Here are a small network's activations along a few directions, averaged over the inputs that share one value of a field.
Values that are neighbours, or in one group, have similar rows; names and order tell nothing.
In the rows, 500 means zero.
Random noise pushes rows far along 13 fixed directions. That doesn't count. These rows show it; they differ only by the noise:
[275 584 506 485 367 380 423 634 458 667 300 428 463 548 264 585 799 224
 460 452 383 483 597 540 624 490]
[558 441 551 647 307 456 571 728 587 297 274 590 549 623 516 395 558 562
 739 461 490 496 605 379 563 462]
[661 498 498 441 616 464 692 425 650 274 701 531 404 505 550 617 449 510
 466 601 593 624 429 768 426 456]
[678 496 301 401 674 536 408 402 617 621 530 421 380 487 578 564 181 692
 586 411 407 469 505 577 625 761]
[366 463 334 792 387 495 736 534 431 273 400 474 358 633 504 258 714 388
 408 613 318 658 622 821 159 451]
[563 752 660 641 471 395 616 449 656 658 450 514 448 374 354 275 850 483
 579 492 515 653 625 618 620 484]
[368 488 570 613 625 446 747 535 536 354 525 651 561 407 583 472 381 596
 472 780 586 587 601 764 256 275]
[305 511 718 289 514 499 408 759 374 606 378 362 705 536 666 533 272 454
 532 470 447 407 498 390 525 761]
[458 542 703 599 387 471 553 676 445 427 321 492 773 582 626 364 444 408
 490 659 554 533 435 394 385 360]
[590 403 389 440 479 613 403 494 423 400 527 313 402 695 612 484 612 253
 350 357 469 518 295 403 459 678]
[589 543 521 448 576 688 745 455 403 375 712 866 472 323 655 468 469 691
 402 672 346 596 659 724 437 340]
[595 349 450 403 610 548 640 695 561 485 725 606 262 398 634 663 541 562
 462 551 685 389 611 795 567 216]
[449 557 480 642 483 379 463 446 685 529 352 570 514 533 489 167 425 548
 664 445 374 558 582 481 503 589]
[236 335 537 548 167 541 387 630 321 484 539 444 654 695 467 264 503 326
 505 558 406 380 487 426 440 255]
[444 441 467 513 551 517 518 664 451 627 454 415 444 456 509 648 530 501
 472 572 623 409 576 606 533 370]


Field J:
j8: [559 554 391 679 652 537 400 403 656 782 376 681 445 315 430 445 398 743
 591 502 590 444 655 358 623 344]
j15: [695 344 388 234 540 523 452 526 585 210 628 672 290 574 669 647 488 496
 573 248 481 415 399 335 664 732]
j2: [430 611 737 534 381 499 545 405 475 639 673 328 652 452 357 306 524 569
 602 601 562 559 511 583 509 520]
j11: [434 522 621 524 651 403 499 432 583 509 431 336 590 459 440 545 534 437
 543 562 822 550 353 416 454 565]
j3: [643 319 497 694 325 554 533 596 461 296 408 394 599 654 585 363 593 591
 685 458 638 454 408 307 422 433]
j13: [540 452 374 641 565 556 503 468 489 542 384 613 454 440 526 463 641 523
 428 468 520 518 498 445 431 379]
j16: [655 506 176 547 656 519 327 586 411 488  94 257 484 696 743 708 186 441
 371 381 417 446 327 250 399 911]
j7: [602 469 451 522 454 543 430 465 597 348 447 664 510 596 609 303 413 433
 539 386 379 521 438 290 500 563]
j4: [584 285 307 700 457 541 451 679 364 539 395 145 382 625 657 513 456 501
 425 457 668 316 441 504 334 441]
j14: [486 417 234 464 534 505 495 429 539 369 495 754 361 534 496 560 379 567
 501 417 201 511 593 594 419 555]
j9: [615 604 725 407 398 445 443 465 628 500 657 581 697 565 604 235 325 429
 459 451 416 540 334 451 481 428]
j10: [600 602 629 464 388 421 608 569 445 300 489 351 660 615 539 609 477 398
 458 619 582 588 357 503 374 564]
j1: [479 506 513 455 490 494 404 389 428 566 554 562 559 456 589 323 477 525
 449 452 425 452 441 422 484 488]
j12: [490 520 392 545 351 350 498 668 573 467 391 443 371 596 377 676 588 347
 446 504 497 448 560 607 506 369]
j6: [144 442 522 583 506 477 465 567 292 631 347 645 564 378 471 413 622 435
 340 566 484 408 615 439 345 267]
j5: [784 413 378 551 249 647 463 470 462 425 620 732 413 514 483 460 462 713
 571 404 329 399 605 391 670 252]
Each value of J is a pair of two hidden parts, and every pair occurs once (4 first parts, 4 second parts).
Question: j10 and j12 share the first part; j10 and j13 share the second. Which value has the first part of j13 and the second part of j12?
Answer: j9
Question: j6 and j5 share the first part; j6 and j2 share the second. Which value has the first part of j2 and the second part of j5?
Answer: j8
Question: j1 and j4 share the first part; j1 and j15 share the second. Which value has the first part of j15 and the second part of j4?
Answer: j16

Field C:
c2: [500 738 555 259 478 373 441 399 563 720 641 279 613 499 369 711  57 586
 548 594 260 545 511 802 589 790]
c16: [432 566 550 329 587 435 373 546 456 647 441 500 563 448 550 654 303 535
 473 428 473 398 502 337 626 648]
c3: [521 550 539 513 622 485 548 465 572 491 478 495 515 465 459 663 506 495
 505 569 620 541 485 516 450 432]
c12: [263 475 464 640 283 537 572 438 392 424 642 325 491 586 254 448 583 535
 578 573 435 517 642 644 390 476]
c9: [475 564 419 391 519 336 381 541 591 625 320 660 587 484 455 590 370 484
 504 499 319 442 527 546 588 480]
c13: [538 572 283 615 623 503 604 340 424 487 401 379 264 472 418 587 648 503
 352 446 375 635 551 699 350 725]
c11: [770 673 656 661 542 485 700 568 547 439 342 353 405 425 490 511 738 621
 563 446 664 602 546 488 502 676]
c5: [503 646 642 488 563 387 559 382 688 430 561 937 536 356 527 191 703 504
 582 423 480 611 525 374 580 370]
c10: [602 317 382 496 268 491 564 544 687 206 538 840 403 659 446 412 497 550
 684 441 308 522 566 562 616 357]
c15: [472 527 577 372 478 606 522 516 383 404 484 408 668 536 531 624 236 651
 631 558 388 535 542 452 515 819]
c4: [494 494 563 655 375 584 716 537 441 399 577 481 486 473 446 334 627 581
 592 638 515 580 652 645 458 424]
c6: [283 504 575 441 447 204 581 583 751 387 468 511 354 528 348 401 681 400
 682 385 492 550 615 718 525 585]
c7: [372 570 792 423 663 509 536 620 538 624 611 454 444 375 688 237 670 444
 501 265 562 550 551 527 424 791]
c14: [413 437 509 597 667 458 430 532 527 439 333 551 605 478 705 424 412 484
 500 524 666 440 403 271 371 537]
c8: [258 290 594 609 612 426 489 401 637 491 663 487 355 400 469 217 575 650
 647 376 703 448 593 460 428 468]
c1: [191 322 682 376 469 672 456 546 244 586 752 299 584 496 550 359 504 448
 477 516 571 409 478 489 438 582]
C is arranged as 4 separate groups.
Question: Which other values are in the same group as c5? Give them in the order they are listed.
Answer: c9, c6, c14
Question: Which other values are in the same group as c15? Give them in the order they are listed.
Answer: c10, c4, c1
Question: Which other values are in the same group as c8? Give them in the order they are listed.
Answer: c16, c13, c11
